A small network was shown many inputs. Here are its activations along a few directions, one row for each input.
Each table varies a few parts of the input and shows all the possible inputs, shuffled.
A made-up example of a description, with smaller parts first: line(4) and (point or line(11) or (values(2) and ring(8))).
Shared parts are said once, and a part with two or three values counts as separate values.
In the rows, 128 means zero.

Other details of the inputs vary at random and push rows far along two fixed directions, the same in every table; ignore that.

Rows:
r1: [153 100 124 102 145 128  98 196 122 128 108 127 162]
r2: [124 145 125 115 148 117 140  90 135  93 124 145  88]
r3: [166  86 154 175 159 146 119 164 138 142 111 101 210]
r4: [ 75 169  69  48  47 137 140 111  94 115 161 160  47]
r5: [140  87 114 123 101 137 114 191 118 138 128 116 176]
r6: [178  97 159 162 186 124 112 163 137 127  98  99 199]
r7: [149  77 146 181 145 138 119 161 138 152  98 109 205]
r8: [123 120 146 187 145 127 160  56 151 111 124 126 128]
r9: [111 151 136 146 141 132 142  67 126 119 124 138 101]
r10: [162 107 125 112 126 138 104 200 109 132 128 107 175]
r11: [ 99 152 103  87 121 121 130  99 120 110 122 161  66]
r12: [146 119  93  47  98 127  98 224  94 120 142 120 140]
r13: [101 132 104 117  90 130 151  97 124 109 149 140  93]
r14: [119 146 173 194 155 113 147  70 170 156 138 125 114]
r15: [110 149 160 171 136 114 138  86 159 161 140 131 107]
r16: [120 136 156 176 186 123 140  59 142 130  92 134 126]
r17: [144 115  90  44 101 126  97 224 103 112 138 133 128]
r18: [117 130 153 186 159 140 151  55 146 129 113 131 134]
r19: [ 79 177  97  70  54 112 128 131 121 153 172 150  48]
r20: [117 145 130 148 128 135 157  62 135 108 136 133 105]
r21: [108 151 134 148 140 133 140  68 125 126 116 138 101]
r22: [113 160 130 117  95 110 139 112 143 140 167 130  79]
r23: [139 119  93  46  96 128  94 222  92 128 136 124 139]
r24: [181 101 159 171 170 134 112 164 131 132 107  95 202]
Each input here is: line(4) and (point or line(5)).
Q: Changing only the line(4) part turns r17 into r11. The same change can be made to r10. Which row results?
A: r21
Q: Which other rows does r6 become when the line(4) part takes its other values? List them by row number.
A: r12, r16, r23
Q: Which other rows does r19 become when the line(4) part takes its other values? List them by row number.
A: r14, r15, r22

Rows:
r25: [ 88 162 144 163 108 126 148  67 142 165 141 134  95]
r26: [116 144 114  91 120 109 116 140 124 134 125 141  93]
r27: [138 123 104  65 110 127 100 206 106 129 136 131 129]
r28: [138 115 155 181 129 122 143 119 162 147 146 115 149]
r29: [170 106 157 161 181 142 120 140 137 118 105 111 187]
r30: [124 133 120 131 137 138 140  93 120 100 121 137 116]
r31: [121 108  98  98 109 133 122 155 105 119 117 133 140]
r32: [133 123 102  64 110 127  99 205 110 137 131 133 129]
r33: [153  80 136 159 160 135 120 148 121 124  90 109 192]
r34: [167 101 159 156 183 129 108 167 138 134 104 109 186]
r35: [142 130 176 194 200 108 134  74 158 129  98 119 139]
r36: [158  86 134 155 157 134 121 150 119 116  98 106 192]
r37: [ 84 149 145 176 116 117 164  42 169 141 146 148  78]
r38: [118 160 139 135 159 120 152  58 138 100 131 140  81]
r39: [130 152 100  55  95 106 115 166 107 110 150 129  89]
r40: [134 121 169 196 139 132 125 125 147 180 125 105 170]
r41: [131 120  74  46  73 132 120 183  82  91 144 125 122]
r42: [149 113 163 184 132 131 117 158 141 179 132  94 188]
r43: [129 135  85  61  87 140 127 157  96  93 144 134 109]
r44: [119 150 100  75  45 129 119 185 104 155 180 115 111]
r45: [169  91 135 122 151 145  95 205 119 136 106 114 195]
r46: [115 149 102  69 101 107 114 153 112 124 137 143  83]
r47: [113 132 141 163 111 122 149  95 157 142 154 128 111]
r48: [164 102 154 162 180 142 115 145 136 126 104 116 185]
r49: [ 77 161 125 144  89 118 166  43 155 130 164 153  49]
r50: [ 91 158 127 153 147 135 166  11 133  94 117 159  66]
r51: [109 143 105  84 115 138 124 124 116 117 130 150  93]
r52: [106 139 121 138 140 139 146  70 129 112 111 151 102]
Q: What do these inputs look like to the network?
A: line(4) and (values(2) or line(5))
Q: Changing only the line(4) part turns r49 into r37. The same change can be made to r40. Which row results?
A: r25
Q: Which other rows does r42 become when the values(2) part takes its other values? List them by row number.
A: r47
Q: Which other rows does r44 become when the values(2) part takes its other values? List them by row number.
A: r28
Q: Which other rows does r41 become when the line(5) part takes its other values? List them by row number.
A: r29, r38, r39, r43
